Each row below holds a small network's activations on one input, seen along a few directions.
In each table, some parts of the input vary, and every possible input appears once, in random order.
Descriptions start from the smaller parts, as in this example, which fits no table here: one of 2 separate values, together with either a single point or one of 11 places along a line or (one of 6 places along a line, together with one of 8 places around a ring).
Shared parts are said once, and a part with two or three values counts as separate values.

Other details of the inputs shift rows strongly along two fixed directions, in all tables alike. That doesn't count.

Table:
x1: [ 69   4  -4  30  22  -1  32  -1   5  14 -36 -29   0]
x2: [ 55  -5  15  28 -47 -15  44 -24  -7  19 -57 -38   4]
x3: [ 10  15 -39 -24  55 -21 -22  13   9  -3  -6  15   7]
x4: [-45   3  34 -18 -54   6  -7 -42  -1   5   5  17  -6]
x5: [-85 -15 -12 -27  17   8 -45  40  17 -18  44  33 -26]
x6: [ -6  11  -8 -17  -5 -12   3  -5  -9  -8   3   7   8]
x7: [ 51   0  29  40 -27   3  16 -19  -6  14 -38 -35   6]
x8: [-11 -28 -46  16  45  -4 -17  59  -5  -4  17  -8  -3]
x9: [-31   9  48 -18 -54  11   0 -28  -4  -7  28   8  -3]
x10: [ -6   4   2  -3   8   0 -19  -7  -5 -12 -13  12  18]
x11: [ -8 -24 -55  10  50   6   4  61   7  -1  15   2 -15]
x12: [ 17  28 -15 -18  53 -14 -21  27   8 -21   5   8   6]
x13: [ 18   9 -32 -11  51  -5 -21  16  -9  -8  33   6  18]
x14: [-36   6  47 -20 -50  15 -11 -39   4   6  30  11 -10]
x15: [-45   0  36 -11 -45  23  13 -39  -2  -3   4  25   0]
x16: [ 16  12 -35 -17  59   1   0  15   2  -5  33  15   8]
x17: [ 38 -42  -7  55 -49 -11  50  24  -5  28 -31 -56 -24]
x18: [-25   5  13 -16   7  12  -1 -14   8 -13  -8  29   5]
x19: [-45  -1  37  -4 -53  14 -11 -37 -15  -6   6  17  11]
x20: [ 70  10  -8  24  15 -15  14  -1   8  23 -34 -37  -4]
Description of these inputs: one of 4 separate values, together with either a single point or one of 4 places along a line.
Q: The inputs of x4 and x6 match in every part but the choice among 4 separate values. If x14 is changed in the same way as x4 into x6, which row does it become?
A: x9
Q: Change only the choice among 4 separate values in x18. List by row number the other rows that result.
A: x2, x3, x10

Table:
x21: [-43  -9  -4 -15   2   5  -8   9  -6 -17  19  24   5]
x22: [ 38 -26 -18  30  -1  -7  29  14   5  19 -25 -34 -12]
x23: [ 55  -9 -48  23  19 -17  31  14 -18  18  -1 -31  12]
x24: [ 49 -22  -8  37 -22 -14  35  16  -8  18 -32 -44  -6]
x25: [ 34   4  -1  13   9  -3  18  10   8   2 -23 -12  -4]
x26: [-43 -11   4 -12   1   1 -27  19   2 -15  12  17  -4]
x27: [ 38   2 -16  14  30  -4   9  15  10   4 -24  -9   1]
x28: [-60  -5  14 -24  -1  11 -19  17  11 -22  27  28 -14]
x29: [-37  -1   4 -13  -3  -2 -30  11  -1  -7  31  11  -1]
x30: [-58 -10   7 -21  -4  17  -2   0   4 -16  27  32  -6]
x31: [ -4  -8  51  18 -59  22  23 -39   4  11 -29  -2  -5]
x32: [ 53  18 -45  -6  61 -23   5   8  -8  -3 -11  -7  25]
x33: [-18  24  14 -26  16  -7 -29   2   5 -23  11  17   5]
x34: [-10  11  18 -10 -11  -1 -12  -4  -2 -10  23   3  -2]
x35: [  3 -10  37  33 -55   5  14  -7  -3  10 -31 -25 -14]
x36: [ 46 -10 -16  22  -7  -8  30  13  -1  24  -4 -40 -12]
x37: [-11   4  14  -9 -16   5 -12 -22  -8  -3  21  10   8]
x38: [ 61   7 -57  -1  59 -10  22  14  -9  11  13 -11  10]
x39: [ 24 -10  -9  29  -2   4  32  -1  -1  15 -23 -16  -6]
x40: [ -9 -19  40  33 -62  19  21 -31   3  21 -30 -15 -15]
x41: [-26   9  49 -11 -43   9 -14 -43  -3  -5  -8  11  10]
x42: [-31   6  53 -11 -54  19   0 -28   3  -1  23   7 -15]
x43: [-18  21  17 -25  15  -1 -20  -1  12 -14  12  20  -3]
x44: [-14  10 -34 -14  68  -6 -27  47  14 -18  15  18  -9]
x45: [ 27 -14  -4  23 -19  -1  21   1   1  27  -2 -34 -11]
x46: [-33 -10  32  -1 -59  24  21 -30  -7  10  21   3  -9]
x47: [-29   3 -35 -25  42  -8 -36  26  -5 -14  43  25  12]
x48: [ -5  17 -35 -26  71   1 -12  25   7 -21  14  36  12]
x49: [ 55 -20 -13  49 -15  -7  28  -1 -10  27 -50 -43   1]
x50: [-22  16  10 -18  18   3 -23  16   7 -27   5  21   3]
x51: [-11  16 -23 -30  54  -2 -34  20   8 -12  40  23   1]
x52: [  1  27 -33 -35  73  -8 -17   9   3 -15  20  32  16]
x53: [-42  -1  11  -5   8  11 -26  11  14  -9   4  18 -15]
x54: [-26  14   5 -19  16  10 -12   1  -1 -24   5  30  14]
x55: [-35  13  13 -25  -5  10 -15 -19  -9 -18  39  28   9]
x56: [-26 -10  36  22 -56  17  14 -24  -8   3 -19  -2  -3]
x57: [ 33 -18 -58   6  55 -12  11  32   3   6  -3  -9   1]
x58: [ 24  -9  43  29 -68   3  21 -36  -8  19 -13 -32  -3]
x59: [ 51   8 -77 -14  44 -43  15  15  -1  17 -19 -14   3]
x60: [-22 -27  31  17 -61  10  11 -19  -8   8 -14  -6  -2]
x61: [ -9  11 -40 -21  55 -17 -30  46  -1 -16  39  11   3]
x62: [ 64 -13 -57  20  35 -14  25  20  -6  28  -2 -34   3]
x63: [ -5  11  20 -12  -4   5  -8 -26   5   3  -4  13   5]
x64: [ -7  -2  46  15 -48  13   3 -22   2  -2 -29  -6  -1]
x65: [-17   2  31   1 -27  15  -5 -20   0  -9 -17  10   8]
x66: [ 71  -1   4  32 -10 -12  30 -17   2  29 -43 -41   0]
x67: [-23 -10  36  20 -46  11  -8  -9   0   4 -22  -8 -12]
x68: [ 69  -3 -32  18  22  -7  25  -5  -7  26  -4 -28   6]
x69: [-38  20  26 -28   7   0 -42  -9   6 -22  10  26   8]
x70: [-59  14  -2 -46 -24 -19 -28 -16  -3 -15  11  33   3]
Q: The inputs of x49 and x40 match in every part but one. If x41 is changed in the same way as x49 into x40, which row does it become?
A: x63
Q: What do these inputs look like to the network?
A: one of 2 separate values, together with either a single point or (one of 4 places along a line, together with one of 6 places around a ring)
Q: Change only the place on the line of 4 in x62. List by row number the other rows that result.
A: x36, x45, x46
Q: Change only the choice among 2 separate values in x53. List by row number the other rows that result.
A: x67

Table:
x71: [-46   7 -42 -39  41  -9 -30  22   0 -22  29  37   6]
x72: [  9   3  68  21 -82  10  21 -46  -3  14 -21 -23  -6]
x73: [-15 -14  15  16  -6  14  -2  21  12  -2  -6  -2 -16]
x74: [ 46 -16  -3  37 -30 -10  36 -16 -12  20 -52 -33   8]
x75: [-38  11  47 -17 -30  17 -11 -31   8 -10  -4  23  -1]
x76: [ 63 -24 -16  54  -5 -14  29  25   0  24 -47 -55 -13]
x77: [ 15   2 -47  -6  62  -9  -4  23  -1 -10  -8  13  16]
x78: [-79  -2  17 -30 -25  16 -12 -15  -1 -14  25  42  -5]
x79: [ 39  10  11  13  -2   2  15  -9   0   7 -10 -18   3]
x80: [-17  -2 -18 -18  24   2 -10  15  -1  -6  39  14  -1]
x81: [ -5  10  20  -7 -13  -4  -7 -19   5  -3 -17   7   2]
x82: [ -5   5  18  -2 -20   4  -6 -14  -2   6  16  -5  -1]
x83: [ 66  10 -67   3  88 -17   0  37  -2   6  18 -16   9]
x84: [-34  -1  -5 -26   1  -1 -20   8  -2  -9  38  17  -1]
Q: The inputs of x73 and x76 match in every part but one. If x77 is changed in the same way as x73 into x76, which row does it become?
A: x74
Q: What do these inputs look like to the network?
A: one of 2 separate values, together with either a single point or one of 6 places around a ring
Q: Change only the choice among 2 separate values in x75. List by row number the other rows that result.
A: x81
